These are the activations of a small neural network, seen along a few directions. Each row is one input.
Each table varies a few parts of the input and shows all the possible inputs, shuffled.
Descriptions start from the smaller parts, as in this example, which fits no table here: one of 3 separate values, together with either a single point or one of 9 places along a line or (one of 4 places along a line, together with one of 8 places around a ring).
Shared parts are said once, and a part with two or three values counts as separate values.

Other details of the inputs vary at random and push rows far along two fixed directions, the same in every table; ignore that.

Table:
R1: [ 27 -25 -13 -52  20  55 -49  25  37 -43   3  23  -4 -10  15]
R2: [ 10 -22  24 -35 -14 -25  54 -21 -69  45 -29  19  -4  16  13]
R3: [ 18 -17  13 -25   1 -23  56 -13 -62  64 -35   0 -37   1  11]
R4: [-18  33  -2  33   3 -11  10 -13  35  17  36  -1 -11   7   4]
R5: [-20   8  -8  55  -6 -14  10  11   4  -3  29  14  29  10   1]
R6: [  8   2 -13  12 -15 -12  14  -3  25  18  46  23  37  13  30]
R7: [-22   5 -20  58  11  -6  16   8  12   8  29  -4   4   6   0]
R8: [-13 -14  11  -7   6 -31  53 -10 -69  32 -60 -30  -9 -10 -25]
R9: [ 24 -32 -31 -10 -19  41 -91  16   7 -48   5   7 -41  10 -16]
R10: [  2 -50  29 -66  37  36 -28   1 -74 -28 -84 -16 -29 -21 -29]
R11: [-16   9  -5  50 -12 -18  15  12  10 -13  21  -3  40   3  -2]
R12: [ 17  -6   4  15  37  48 -86  36  -8 -33 -10   3 -10 -14  -5]
R13: [-28  -3 -20  27  -7 -18  25   5  28 -16  25  -4  44  -6 -10]
R14: [ 39 -42  39 -86  22  40 -31  -6 -74  -7 -69  -6 -26 -13   9]
R15: [ 59   1   7 -15  21  53 -71  29  11 -28  -9  -7  -1 -18  20]
R16: [ 22  22  21 -11  29  42 -92  15  12 -26  -2   6 -25 -14  -2]
R17: [-18   9 -11  63   5  -8   4   1   3   8  27  -4  22   6   5]
R18: [-36  -6 -23  33   0 -17  17  11  19  -1  43  17  20   4  -2]
R19: [  6 -23  47 -93  30  30 -35 -20 -52 -19 -79 -13 -44 -18 -26]
R20: [ 10   6 -11   7 -20 -14  20  -1  30   7  39   5  49   7  28]
R21: [ 22  15 -16  19 -18  -3  38   5  35  -1  23  -2  33   6  15]
R22: [ 15  10 -23  21 -12  -2  40   8  39   4  25  10  12   9  20]
R23: [ 24  16 -18  28  -7   3  33  -6  34   9  21 -19  26  -2  20]
R24: [-34  21  -4   6  -9 -21  10  -7  44  12  46  18   7  11   3]
R25: [-12  15 -22  63  11 -11  11  20  10  17  23  -7  -2   1  -3]
R26: [-31 -26   3 -12  13 -24  60 -18 -64  28 -50 -15 -24  -1 -17]
R27: [ -8 -28   4 -17  25  42 -80  27   1 -52  10  27  12 -13  -4]
R28: [-21 -17   2  -6  13 -29  56  -6 -66  37 -56 -19 -30  -6 -21]
R29: [  4   2 -36  42 -64 -24 -11 -11  10  -7  26 -21  15  18  -5]
R30: [-27   1  21 -38   4 -30  54 -39 -41  38 -44 -13 -39   1 -14]
R31: [  2  -2 -38  49 -57 -23 -16 -13   5   3  34  -4   4  24  -3]
R32: [21 14 -9 40 -5  0 14 -7 18 24 35  3 20  9 32]
R33: [-16  10  20 -32   5 -36  50 -28 -44  46 -50 -15 -45  -5 -17]
R34: [-38 -36  22 -32 -10 -42  45 -18 -70  19 -34  -1  19  -3 -13]
R35: [  3  -2 -21   8 -10  -9  26   3  36  18  48  23  18  12  25]
R36: [ 17   9 -18  35   0   3  25   0  28  24  37   3   0   8  28]
R37: [ 22 -29 -38 -15 -22  44 -81  15  19 -57  -9  -3 -37   2 -19]
R38: [ 26  24  23 -17  24  38 -87  15  19 -36 -11 -11 -14 -20  -4]
R39: [ 22  -5   7  10  32  44 -81  37  -2 -44 -18 -14   1 -20  -8]
R40: [  2 -22  -2  -4  31  50 -65  41   5 -54   1  25 -16  -5 -12]
R41: [ 28  21 -27  35  -1  -1  30   9  35  23  17  -9  -2  -6  22]
R42: [ -7 -33 -14 -29 -60 -36  38 -35 -64  20 -46 -27 -21  13 -29]
R43: [-12  36   3  19 -15 -18  21  -8  46  -7  19  -5  21   5  -9]
R44: [  9   5 -21   1 -18  -7  34  -1  42   3  32   0  43   2  18]
R45: [-19   5  41 -33  -6 -37  38 -43 -57  37 -40 -19 -13   0  -8]
R46: [-25  25   9   7 -20 -28   4 -13  42   3  35   1  37   5   4]
R47: [-25 -26  16 -21  -5 -31  63 -13 -65  12 -51  -8   4  -1 -27]
R48: [  5   7  10 -35  23  45 -62  19  40 -53  -8  16 -26  -6 -12]
R49: [-23   6 -25  45   0 -12  31  15  24 -13  18   4  14   3  -8]
R50: [ 17  12 -26  30  -1   4  35  -2  38  14  24  -7   4   1  25]
R51: [-13  10  -7  59   1 -13   9   2   9  -2  18 -21  33  -1   2]
R52: [  1  48  -2  32  -3 -18  12  -8  40  10  12 -25   7  -8  -8]
R53: [-25  25  -2   1 -16 -23  17 -13  54  -2  27  -3  31   2  -6]
R54: [-22   3  44 -42 -18 -42  43 -32 -54  28 -39  -2  -5   8 -12]
R55: [  6 -26  15 -40  -9 -22  65 -14 -58  45 -27  19 -23  15   9]
R56: [  9  10  26 -25  17  43 -83  14  18 -43   5  26 -12  -2  -4]
R57: [ 38 -44  42 -95  12  34 -27   5 -73 -17 -67  11 -19  -5   4]
R58: [ 18  17  12 -15  35  44 -81  22  24 -26   0   6 -44 -14  -6]
R59: [ -7  -4   5 -53  23  40 -66  14  47 -49   0  18 -17 -10  -9]
R60: [ 35  25 -19  33  -7  -3  28   5  31  18  14 -21  19  -9  17]
R61: [ 22 -13  22 -20  -4 -26  45 -19 -72  64 -37  -1 -18   3  16]
R62: [-14  38   7  38  -3 -14  -1 -20  24  17  34  -1   7   7   9]
R63: [ -5  -1  22 -43  16  38 -87   9  26 -39  13  28  -1  -5  -1]
R64: [-21  32   1  24  -9 -16  15  -2  37   8  38  16  -4  14  -1]
R65: [-35  -5 -30  28   0 -17  27   8  30 -11  28   7  24  -2  -6]
Each input here is: one of 5 places around a ring, together with either a single point or (one of 3 separate values, together with one of 4 places along a line).
Q: Changing only the place on the ring of 5 turns R54 into R48. The same change can be made to R39. Which row results?
A: R28
Q: A walk changes only the place on the ring of 5. It starts at R22 and steps to R21. List the rest of the walk in order.
A: R57, R2, R55
Q: List by row number the other rows that have the place on the ring of 5 in common with R60.
A: R8, R10, R13, R19, R21, R23, R42, R43, R44, R47, R52, R53
Q: A walk changes only the place on the ring of 5. It starts at R31 and steps to R9. List the rest of the walk in order.
A: R37, R42, R29
Q: A walk changes only the place on the line of 4. It starts at R1 and steps to R22. List the rest of the walk in order.
A: R50, R41

Table:
R66: [ -8  -1 -10   7 -15 -20  28  -8  -4  15   3  -4   2   6  -2]
R67: [ -3  -2   4  -6   7   5 -15   1  -3  -3  -2   3  -2  -3   0]
R68: [-14   7   2  12  -2 -19  25 -10  -5  20   5  -3   0   5   0]
R69: [-14   3  -5   3 -14 -22  27 -10  -1  14   5  -2   3   5  -3]
R70: [ 19   0   5 -19   7  12  -1   2   6   1  -2   4   0  -4  14]
R71: [-12   8   3  10  -2 -19  29 -10  -3  16   0  -8   5   2  -2]
R72: [ -9   1  -5  15  -7 -19  23  -9 -10  21   4  -3   5   3   3]
R73: [ 7 -1  1 -1  7  9 -6  8 -3 -7 -9 -1 -5 -5 -3]
R74: [ -3  -5   5  -8   4   7 -10   1  -2  -8   0   9  -2   1  -1]
R75: [  6  -7   2  -2   2   7 -13   6  -8  -5  -2   3  -1   0   1]
R76: [  8  -5   3  -4   2   8 -10   6  -6  -8  -6  -2   4  -2   0]
R77: [  4  -5  -1  -3   6   8 -11   3  -4  -6  -7  -4   1  -6  -1]
R78: [ 4 -3  2 -1  9 10 -8  4 -3 -6 -7 -6 -4 -5 -2]
R79: [  2 -10  -4  -7   4   8  -6   7   0 -10  -5   0   0  -3  -3]
R80: [ 17  -2   5 -18   6  13  -5   1   3   5   3   9  -3  -1  13]
R81: [-11   5   4  10 -10 -21  24  -7  -9  18   7   1   8   6   2]
R82: [  6  -2   1   0   8   8 -10   7  -5  -4  -5   4  -9  -1  -2]
R83: [  4  -8   0  -5   3  10  -6   4  -3 -11  -6   1   2  -1  -1]
R84: [ -1   0   2  -9   1   4 -16  -3   0  -5  -4  -2  -3  -3  -3]
R85: [ -9   3  -3  16  -4 -17  26  -8  -9  20   4  -5  -1   4   2]
R86: [ -9   6   4   8  -9 -21  27  -7  -6  14   2  -4  12   3   0]
R87: [-17   1  -3   5  -8 -21  28  -7  -4  16   7   3   4   5  -1]
R88: [  0   2   6  -4   9   6 -11   5  -1  -4  -4   6  -8  -1  -3]
R89: [  8  -4   1  -5  -4   6 -14   3  -5  -7  -4  -1  -2   1  -1]
R90: [  2   5   4  -7   2   5 -12   2   2  -6  -7   1 -10  -1  -5]
R91: [  0 -11  -4  -6   4   8  -9   7  -3  -6  -1   5  -4  -1  -1]
R92: [ -1  -4   5  -9   5   7  -7   1   1 -12  -5   4   2  -2  -2]
R93: [  0  -3   3 -10  -2   6 -11  -2   1 -11  -3   4  -3   1  -3]
R94: [  8   0  -1  -2   1   7 -11   4  -2  -6  -8  -1 -11  -1  -4]
R95: [ 19   0   4 -19   0  11  -6  -1   8   3  -1   4  -5   0  12]
R96: [  9  37 -40  79 -13  13 -26  20  94 -29  74   0  37   7  15]
R97: [-12   9   1   9  -9 -20  24 -13  -3  18   3  -8  -1   5  -2]
R98: [  5  -4  -3  -4   0   6 -15  -1  -3  -5  -5  -4  -4  -3  -2]
R99: [  2  -9  -1  -3   3  10 -10   4  -5  -8  -2   6  -3   2   1]
R100: [ -3  -6   1 -12   6   5  -7   4   3 -11  -4   2   1  -4  -4]
R101: [ 1  4  6 -6  9  7 -7  6  1 -7 -9  1 -4 -4 -4]
R102: [ -8   7   2   7 -16 -22  23 -11  -6  16   4  -3   7   6  -1]
R103: [ -1  -1   4  -7   8   6 -12   1   0  -6  -6  -2   2  -6  -2]
R104: [  5  -3   0  -3   2   8 -12   0  -2  -5  -5  -6 -10  -2  -3]
Q: What do these inputs look like to the network?
A: one of 3 separate values, together with either a single point or (one of 2 separate values, together with one of 6 places along a line)
Q: Changing only the choice among 3 separate values turns R73 into R94. The same change can be made to R100. Which row results?
A: R69
Q: Change only the choice among 3 separate values in R88. List by row number the other rows that result.
A: R90, R101

Table:
R105: [ 39   3   8 -31  11  30 -15   6  23  -2   7  13   0  -4  28]
R106: [ -5   4   6   4   5  -9  15  -4 -12  11 -10  -8   0  -3  -3]
R107: [  1  -7   1 -13   5  17 -29   8  11 -25   1   5   5  -4  -3]
R108: [ -6 -12  -3  -1  -4  -9  17   0 -15   7  -2   5   5   3   1]
R109: [ -3   0   8  -8  18  18 -28  11  10 -20   1   9  -2  -6  -3]
R110: [ -9   1   6   4  10  -8  16  -1 -13  13  -7  -1  -2  -2  -1]
R111: [-13   4   9  -4   1 -12  14  -7  -8   6  -7  -2   3  -1  -6]
R112: [ -9   8   8  -4  -6 -14   8 -12  -7  12  -4  -1  -9   4  -5]
R113: [ -3   6   4   2   2  -9  15  -6  -9  12 -10  -9  -6  -2  -4]
R114: [  5  -1  -3   6  -9  -8  10  -7 -16  14  -6  -6 -10   4   0]
R115: [ -8  -2   1  -8 -14 -14   8 -13  -8   9   0   1  -5   7  -4]
R116: [ -2  -8  -1   7   4  -6  18   1 -18  11  -6   0   1   1   2]
R117: [ 12 -10  -8  -8   1  20 -28  11   9 -22   0   2  -2  -2  -1]
R118: [  3  -4  -4   4  -4  -7  16  -4 -14  10  -9  -8  -4   1  -1]
R119: [-15  -8   3  -8  -2 -11  16  -5 -10   5   0   7   5   3  -2]
R120: [  2   4   5 -10  10  18 -30   7  16 -21  -2   2  -6  -6  -5]
R121: [ 13  -7  -6  -6  -4  19 -34   8   7 -18   3   3  -8   1   0]
R122: [-10  -4   0 -10 -10 -12  15 -10  -5   5  -3   0   1   4  -4]
R123: [ -3 -10  -3  -1  -9 -10  16  -3 -14   5  -6  -1   7   2  -1]
R124: [ 14  -7  -3   2  11  23 -27  14   3 -20  -4  -2   0  -6   0]
R125: [ -3  48 -30  83 -15 -16   8   4  71   7  63  -9  26   7  13]
Q: What do these inputs look like to the network?
A: either a single point or (one of 4 places along a line, together with one of 5 places around a ring)
Q: Change only the place on the line of 4 in R121. List by row number the other rows that result.
A: R108, R117, R123
Q: A walk changes only the place on the line of 4. It starts at R115 and steps to R122. List the rest of the walk in order.
A: R107, R119
